Here are a small network's activations along a few directions, averaged over the inputs that share one value of a field.
Related values have similar rows: they may be neighbours, one step apart, or belong to one group.
In the rows, 500 means zero.
Strong random noise was added to every row along 2 fixed directions; ignore it. To show where, here is one row again and again, with new noise each time:
[496 558 561 454 459 408 448 443 508 526 416 536 495 555 586 633 388 510]
[473 639 468 566 287 615 327 275 610 500 590 526 551 523 756 448 483 548]
[599 598 549 452 497 333 497 461 509 538 331 527 477 526 545 818 394 531]
[528 578 550 463 458 400 454 435 516 528 402 532 493 543 586 680 398 520]


Values of Zifi:
p11: [689 570 578 643 622 502 464 566 604 387 406 439 478 586 614 683 524 571]
p4: [462 502 562 306 774 411 562 596 282 531 330 569 406 618 271 681 466 338]
p10: [483 494 578 382 488 377 556 608 439 520 311 549 535 544 523 683 353 473]
p9: [380 369 510 275 631 413 616 581 374 519 568 566 539 653 337 421 480 168]
p7: [360 495 570 278 549 355 622 570 384 569 499 521 548 545 256 426 524 402]
p14: [461 342 546 536 615 350 442 659 485 597 289 425 503 452 410 470 523 664]
p2: [387 406 464 516 646 534 505 636 445 402 666 506 537 362 381 169 590 434]
p15: [607 528 514 383 562 375 584 562 387 544 229 587 443 571 323 920 394 554]
p1: [621 332 538 502 742 298 772 603 447 473 488 464 416 384 325 626 545 476]
p6: [611 503 493 703 522 593 401 620 634 451 584 416 433 538 574 494 373 638]
p13: [470 353 590 391 632 461 516 698 428 466 513 553 495 654 631 511 356 497]
p8: [367 456 421 455 443 648 373 449 478 467 519 594 485 612 453 348 445 374]
p16: [887 824 203 728 401 658 549 260 678 544 498 388 466 170 443 876 825 596]
p3: [420 416 435 387 427 448 661 487 538 564 458 418 523 353 284 505 518 369]
p12: [752 572 579 589 631 255 768 655 408 464 329 483 448 335 367 813 580 660]
p5: [428 286 627 529 461 442 558 593 435 562 544 410 431 499 487 242 479 601]
The values of Zifi form a ring.
List every value one step from p2, in the order listed.
> p1, p16
List every value one step from p7, in the order listed.
> p9, p3
List every value one step from p5, in the order listed.
> p14, p12
List every value one step from p13, in the order listed.
> p11, p10

Values of Merof:
b7: [631 470 522 744 476 506 623 625 683 447 628 370 523 405 627 500 602 670]
b2: [594 452 588 521 155 549 396 493 588 546 306 496 508 612 691 761 324 659]
b4: [576 716 407 411 215 519 577 268 495 536 551 489 594 357 515 606 667 386]
b8: [627 482 513 686 625 327 618 597 518 499 460 309 435 257 407 609 627 616]
b1: [437 349 677 408 885 250 414 624 402 461 265 560 470 868 490 681 301 425]
b5: [603 483 445 651 675 477 585 570 383 482 493 353 406 332 210 361 586 581]
b6: [622 672 470 192 784 224 802 557 378 569 357 630 481 488 207 898 503 367]
b9: [283 439 471 246 686 537 503 593 356 565 511 598 432 528 250 350 436 308]
b3: [501 382 578 386 504 414 404 606 473 494 273 689 469 635 594 725 262 467]
The values of Merof form 3 separate groups.
Which other values are in the same group as b2? Give them in the order they are listed.
> b1, b3
Which other values are in the same group as b5? Give them in the order they are listed.
> b7, b8
